A small network was shown many inputs. Here are its activations along a few directions, one row for each input.
In each table, some parts of the input vary, and every possible input appears once, in random order.
Descriptions start from the smaller parts, as in this example, which fits no table here: one of 5 places around a ring, together with either a single point or one of 11 places along a line or (one of 3 separate values, together with one of 6 places along a line).
Shared parts are said once, and a part with two or three values counts as separate values.
In the rows, 128 means zero.

A family of inputs:
R1: [101 128 105 101 107 103 164 160  69  70 142 150 149 110 116 150]
R2: [116 132 115 120 106 116 160 138  90  73 130 158 161 135 111 138]
R3: [160 118 151 171 143 175  83  85 195 194 106 107 108 164 147  97]
R4: [106 130 108 109 107 102 162 155  77  71 134 147 156 116 112 147]
R5: [176  91 165 156 159 159  87  91 213 208 126 102 109 168 138  93]
R6: [119 133 121 129 104 132 160 127  99  81 125 157 165 146 115 132]
R7: [111 163 167 164 171 121  85 118 181 205 117  84  67  60 170 146]
R8: [149 157 132 184 122 194  87  89 180 181  90 117 112 163 146 102]
R9: [111 129 114 109 100 109 163 143  83  68 134 152 154 126 117 141]
R10: [146 162 114  99 172 133  65 126 149 210 105  82  46  94 127 117]
R11: [ 97 129 104  93 110  93 167 163  70  68 147 146 149 103 120 148]
R12: [184  62 173 147 172 142  80  92 226 225 151  89 112 176 137  95]
R13: [ 99 127 104  87 116  83 169 172  66  64 155 145 141  95 122 150]
R14: [117 131 119 125 104 129 160 133  94  75 131 156 164 136 114 134]
- What do these inputs look like to the network? => either one of 2 separate values or one of 4 places along a line or one of 8 places along a line
- A walk changes only the place on the line of 4. It starts at R8 and steps to R3. List the rest of the walk in order. => R5, R12

A family of inputs:
R15: [111 130 100  92 132  83 142 173  74 100 147 129 119  80 120 150]
R16: [153 104 179 120 188 112  86 113 204 224 150  75  57  90 157 114]
R17: [124 133 139 178  95 168 145 112 129 104 108 146 155 159 139 117]
R18: [146 182 115 127 148 170  62  97 153 204  80  93  50 110 141 111]
R19: [168  69 169 172 158 150  83  88 211 205 137 101 140 186 135 109]
R20: [169 138 119 165 118 209  78  79 174 188  96 117 117 199 127  87]
R21: [ 88 167 118 135 122 124 119 141 114 125 106 119 110  71 151 149]
R22: [104 121  94  66 131  73 151 181  71  89 167 114 124  90 122 142]
R23: [142  88 118 112 103 114 164 135  95  68 140 165 175 161 110 124]
R24: [130 129 133 130 100 133 163 118 116  93 126 155 180 161 107 125]
R25: [131  83 121  99  94 110 164 137  98  68 144 164 171 170  98 129]
R26: [127  99 121 119 112 133 172 124  98  79 130 164 173 161 107 126]
R27: [120 125 130 168  91 159 142 107 133  98 111 146 169 151 133 116]
R28: [179 108 140 170 144 178  89 102 204 192 112 116 128 194 126  85]
R29: [ 99 172 118 104 130  99 140 153  97 123 127 124 122  83 121 156]
R30: [ 95 140 103  97 141 101 149 161  79 110 134 131 117  81 120 154]
R31: [106 158 116 104 137 110 135 157  87 104 135 129 120  78 112 157]
R32: [179  57 176 158 158 157 101  99 229 213 166 104 130 177 150  99]
R33: [138 116 132 129 107 142 159 120 105  75 132 161 177 158 100 127]
R34: [101 126 102  80 123  78 142 174  77 100 152 128 115  89 108 154]
R35: [130 133 129 165  93 139 150 108 130  93 119 148 162 159 127 130]
R36: [ 99 176 117 134 123 106 127 142 110 121 116 120 102  80 145 163]
R37: [142 116 170 134 187 106  68 103 186 219 123  73  68  98 144 126]
R38: [155 153 137 131 173 137  74 117 182 207  97  90  60 105 137 106]
R39: [125 132 129 148 109 143 153 112 122  84 137 166 165 160 128 114]
R40: [135  79 114  83 101 105 173 143  92  57 156 152 179 171 115 119]
R41: [ 93 176 129 145 125 134 121 144 110 131 102 120  95  79 158 150]
R42: [ 95 174 115 119 139 110 130 146 102 112 136 135 105  81 145 147]
- Changing only one part turns R28 into R38. The same change can be made to R27. Which row results? => R21
- What do these inputs look like to the network? => one of 2 separate values, together with either one of 4 places along a line or one of 10 places along a line
- Which other rows does R22 become when the choice among 2 separate values takes its other values? List them by row number. => R40

A family of inputs:
R43: [135  75 112  70  90  93 195 145  57  32 142 175 192 160  70 133]
R44: [137 209 110 111 155 142  78 110 123 191  65 105  68 106  96 128]
R45: [163 102  80  70 149 124  79 163 133 180 158  78  70 133 133 105]
R46: [ 93 165  70 124  73 160 181 148  41  27 117 186 179 144 113 132]
R47: [189  79 191 160 176 145 110  73 234 209 136 118 151 188 111  98]
R48: [168 115 123  51 177 111  91 131 133 181 136  95  75 111  91 106]
R49: [ 73 180 148 163 126  94 152 144 116  93 121 131 116  47 171 164]
R50: [ 78 192 165 168 141  91 149 137 116 105 109 131 133  49 132 181]
R51: [154 139 181 202 131 197  89  51 205 185  78 116 129 164 147 106]
R52: [166 115 107  58 174 103  84 136 136 175 144  94  64 119 112 101]
R53: [135 195 111 102 143 156  85 116 119 179  67 105  59  98 113 120]
R54: [ 86 169  60 125  50 168 180 155  51  27 129 176 186 161 129 123]
R55: [133 195  95 108 140 147  78 122 124 173  76 105  49 106 133 115]
R56: [ 94  95 163 108 150  49 158 150 124 108 184 121 125  74 156 165]
R57: [126 181  64 119 113 170  74 146 125 179  91  93  55 115 151 116]
R58: [ 87  83 146 114 151  64 153 167 111 118 190 117 130  72 159 169]
R59: [115 188 103 128  82 137 177 125  50  30 101 198 189 147  73 154]
R60: [ 96  93 177 103 151  57 165 145 122 113 176 122 133  67 134 171]
R61: [ 98 106 179 111 164  46 154 145 129 119 172 124 143  74 115 181]
R62: [170 129 121  59 189  98  83 125 138 192 133  97  84 118  74 112]
R63: [125 181  78 114 141 164  74 139 115 180  81 103  52 103 135 121]
R64: [143 125 138 224  97 208  78  82 207 189 106 105 119 179 176  97]
R65: [ 88  83 138 117 124  70 150 178 119 117 199 107 137  85 177 163]
R66: [ 65 167 131 168 126 110 147 161 106 103 126 129 121  44 173 167]
R67: [157 153 176 210 144 184  86  43 209 198  75 115 139 171 131 114]
R68: [110 175 101 118  72 150 191 126  43  25 104 195 180 141  90 141]
R69: [131  78  97  74  90  84 187 151  61  26 149 172 186 166  92 124]
R70: [122  66  82  78  93 102 185 168  50  35 155 164 191 165  95 127]
R71: [185  66 183 161 158 148 106  87 229 193 149 115 130 191 146  86]
R72: [ 63 168 121 170  99 117 144 169 116 103 136 121 129  54 190 158]
R73: [117  70  74  80  70 108 184 177  57  34 166 151 198 184 112 118]
R74: [186  65 196 152 164 157 113  80 228 197 139 117 142 182 127  92]
R75: [142 126 155 218 124 204  74  77 198 188  93 115 119 169 164 102]
R76: [105 177  86 121  71 142 183 131  50  17 111 192 174 146 111 131]
R77: [ 76 179 163 159 129 102 159 139 110  99 112 131 124  41 150 170]
R78: [160 102  90  65 177 119  80 153 124 182 149  90  67 117 115 108]
R79: [177  52 170 170 159 164  98 106 216 200 154 114 132 190 147  90]
R80: [179  53 156 179 132 166 102 113 223 200 166 101 131 203 161  87]
R81: [140  88 114  79 100  81 180 146  66  37 139 180 201 165  51 145]
R82: [151 140 167 210 125 188  81  58 209 181  87 116 118 171 164  99]
- Changing only one part turns R70 into R69. The same change can be made to R78. Which row results? => R52
- Changing only one part turns R47 into R79. The same change can be made to R59. Which row results? => R46
- What do these inputs look like to the network? => one of 2 separate values, together with one of 4 places along a line, together with one of 5 places along a line
- A walk changes only the place on the line of 4. It starts at R74 and steps to R48. List the rest of the walk in order. => R60, R43

A family of inputs:
R83: [153  74 135 104 134 119 142 128 137 126 157 130 158 166 107 112]
R84: [175 118 156 185 135 182  83  81 215 200  98 109 118 183 141  89]
R85: [120 152 109 142  85 156 145 118 102  87 112 154 152 152 125 126]
R86: [136  99 135 129 121 127 150 126 137 109 152 142 156 154 133 117]
R87: [129 110 129 102 148  91 119 142 124 137 144 113 101 104 130 136]
R88: [108 170 117 122 136 110 126 139 108 122 117 126 115  91 123 146]
R89: [144  80 133 119 125 117 137 121 132 110 145 137 154 163 121 116]
R90: [120 129 132 111 145 102 129 148 129 134 151 116 106  95 142 135]
R91: [130 107 143 133 114 129 148 117 128 110 131 141 158 150 121 129]
R92: [106 167 114 121 129 127 133 143  99 114 106 131 106  86 133 136]
R93: [123 111 119 144 108 140 141 133 117 106 133 144 163 155 121 130]
R94: [149 147 154 164 171 172  59  87 200 233 106  86  68 123 155 109]
R95: [113 136 138 114 138 104 127 137 121 135 129 114 110  88 131 146]
R96: [138 104 131  86 157  94 121 150 131 154 157 110 105 108 117 135]
R97: [108 141 113 125 132 113 122 154 110 132 129 115 115  94 133 147]
R98: [ 98 182 102 120 113 128 127 139  96 113 105 123 107  94 139 140]
R99: [127 140 124 142 111 137 145 119 113  96 122 154 160 152 112 132]
R100: [127 137 119 141 103 155 151 121 106  87 112 159 152 146 121 122]
- What do these inputs look like to the network? => one of 2 separate values, together with either a single point or one of 8 places along a line
- Changing only the choice among 2 separate values turns R84 into R94. The same change can be made to R83. Which row results? => R96
- Which other rows does R95 become when the choice among 2 separate values takes its other values? List them by row number. => R91
- Which other rows does R98 become when the choice among 2 separate values takes its other values? List them by row number. => R85
